Each row below holds a small network's activations on one record, seen along a few directions.
Records have a field called KABOV. Each example row is followed by its value.
Other fields move the rows too, some of them a lot.
In the rows, zero is written as 500.
Strong random noise was added to every row along 2 fixed directions; ignore it. To show where, here is one row again and again, with new noise each time:
[537 529 465 567 520 530 608 503 443 490 555 413 405 544 479 502 463 487
 471 556 641]
[668 357 427 622 550 489 772 531 427 417 653 251 362 655 527 493 498 368
 472 601 850]
[437 660 480 522 501 564 483 482 450 539 484 545 439 472 446 515 443 567
 476 514 479]
[400 700 696 565 434 537 443 481 523 671 395 466 418 230 373 420 326 755
 407 634 475]

[469 591 552 539 490 534 502 492 495 549 473 489 416 451 457 461 445 589
 473 560 529]  zofo
[455 448 695 463 447 421 391 484 619 602 399 488 578 297 471 436 479 628
 474 527 388]  zafa
[517 589 786 653 382 496 542 509 550 678 417 286 390 164 400 368 276 779
 370 760 646]  kav
[569 416 594 542 469 467 589 531 521 526 500 320 470 458 501 410 490 551
 466 621 642]  lun
[460 378 497 370 516 407 361 517 563 501 436 618 684 459 519 498 547 444
 549 371 289]  zofo
[504 505 585 530 483 490 529 506 493 553 484 416 470 449 482 431 476 577
 464 573 563]  vofem
[518 568 496 569 492 547 588 499 439 514 537 425 394 507 471 489 438 532
 457 566 618]  tunag
[505 571 391 534 534 552 549 495 418 459 551 518 421 601 497 534 493 448
 508 484 557]  batu
[475 530 610 541 464 485 482 464 544 566 466 479 464 360 462 520 412 591
 461 530 479]  batu
[436 616 557 510 489 515 438 491 464 562 451 521 497 409 454 467 445 604
 473 518 427]  batu
[497 527 589 532 462 501 535 508 489 563 485 395 462 408 452 427 437 594
 439 590 567]  zafa
[449 627 807 597 397 496 478 500 587 703 378 363 414 168 377 344 308 816
 390 734 561]  kof
[389 697 412 449 513 594 413 481 450 507 466 667 485 550 480 541 521 542
 533 435 360]  lun
[589 410 323 482 556 503 601 522 423 365 604 469 511 760 581 531 623 334
 556 457 606]  kof
[475 444 714 522 423 414 452 481 600 615 432 407 527 263 454 419 414 639
 433 575 488]  vofem
[532 548 420 535 507 548 548 499 459 476 526 490 445 581 516 535 524 477
 498 533 581]  sivib
[615 429 343 545 550 525 670 520 429 382 627 414 427 736 560 533 569 353
 529 520 708]  kof
[646 296 314 518 577 467 654 508 469 337 656 436 479 747 593 605 607 232
 555 424 660]  por
[529 296 614 438 486 376 449 544 599 534 450 456 653 366 512 437 493 493
 508 488 424]  pif
[539 453 539 543 480 484 552 474 535 494 526 445 449 474 501 534 450 492
 480 516 566]  mekev
[486 597 454 541 512 556 543 493 432 502 527 493 423 526 472 518 458 518
 479 519 550]  zafa
[551 460 564 558 495 488 579 523 476 507 522 362 446 465 484 441 452 528
 461 583 615]  por
[390 740 357 475 520 610 420 465 396 503 494 691 471 566 477 583 493 513
 517 414 375]  vofem
[448 628 400 470 525 560 451 484 406 466 505 608 509 585 507 547 521 482
 523 423 404]  mekev
[418 660 495 471 480 553 376 441 531 550 435 674 489 424 470 576 453 565
 507 459 345]  zag
[493 497 589 507 482 506 474 498 558 540 456 510 489 373 488 468 428 562
 494 533 464]  lun
[590 428 482 565 516 474 611 521 449 475 556 353 463 549 516 476 504 454
 477 565 659]  sivib
[462 560 419 452 525 539 446 506 453 462 502 595 531 587 524 518 565 477
 541 439 413]  pif
[415 626 579 488 442 527 400 443 551 570 422 592 492 362 449 553 417 619
 472 487 368]  zag
[553 462 404 513 495 500 530 480 496 436 553 518 515 579 550 606 525 409
 528 453 525]  kav
[531 454 363 482 519 512 545 471 483 415 577 545 478 644 541 605 547 366
 530 409 523]  tunag
[313 757 309 354 527 607 275 467 410 472 439 834 582 594 483 587 574 494
 565 302 167]  kolof
[537 445 421 491 533 501 541 471 513 428 556 536 491 626 553 594 568 394
 539 433 519]  mekev
[515 533 516 539 506 537 573 507 481 508 517 435 412 516 478 473 486 533
 475 568 599]  kolof
[315 785 478 414 457 584 226 428 530 578 371 838 547 369 459 591 441 625
 537 386 154]  kav
[384 701 434 437 502 586 370 480 436 500 452 682 525 516 476 543 497 544
 521 413 306]  por
[404 529 525 390 480 482 306 477 563 522 416 681 631 434 517 530 557 537
 549 388 236]  pif
[395 450 392 308 523 432 300 513 536 483 433 741 737 538 525 546 622 397
 579 276 183]  tunag
[437 489 443 408 501 478 390 474 526 467 484 622 592 525 514 552 572 454
 532 378 338]  kolof
[474 568 598 535 472 499 482 499 495 569 459 448 468 393 449 432 426 604
 456 569 510]  zofo
[561 453 519 546 489 482 581 514 481 492 528 373 455 517 490 451 474 496
 469 571 629]  zag
[464 572 419 458 521 532 441 494 451 478 486 591 532 581 519 526 567 486
 529 446 418]  sivib

Here are new rows. What is KABOV for each?
[457 638 356 468 525 582 473 485 433 451 518 631 480 637 512 559 542 471
 541 446 449]  kof
[419 667 262 414 546 581 387 483 371 410 519 737 575 689 542 612 590 408
 581 323 303]  kav
[567 477 456 560 510 517 598 519 468 465 558 420 426 586 520 484 507 462
 503 556 653]  kav
[608 472 266 546 573 560 670 506 374 354 649 459 407 783 559 591 570 301
 531 471 689]  zag
[495 541 621 549 469 491 524 505 501 576 470 392 467 380 445 423 422 611
 440 602 561]  zafa
[598 460 216 519 593 568 673 515 351 319 670 484 419 834 574 605 604 262
 549 423 662]  kolof
[439 448 766 467 438 418 398 523 685 675 343 485 554 180 418 377 409 683
 454 593 403]  kolof
[442 647 652 579 439 533 493 485 508 639 437 437 393 294 401 421 339 695
 413 632 548]  vofem
[363 636 707 467 415 506 344 453 621 648 351 585 512 232 422 479 400 731
 465 529 306]  lun
[523 578 396 547 523 553 555 501 414 461 556 504 443 589 509 541 492 458
 508 504 569]  kav
[586 389 493 550 485 461 584 492 530 459 561 413 474 524 531 540 481 436
 501 515 614]  kav
[463 640 508 541 477 547 494 493 463 546 483 506 449 448 451 488 425 586
 474 557 514]  kof
[557 408 569 528 469 459 562 485 575 500 513 414 479 473 512 508 481 510
 489 553 587]  kof
[348 818 533 499 470 614 374 457 457 590 414 664 452 390 417 524 396 667
 474 497 337]  mekev
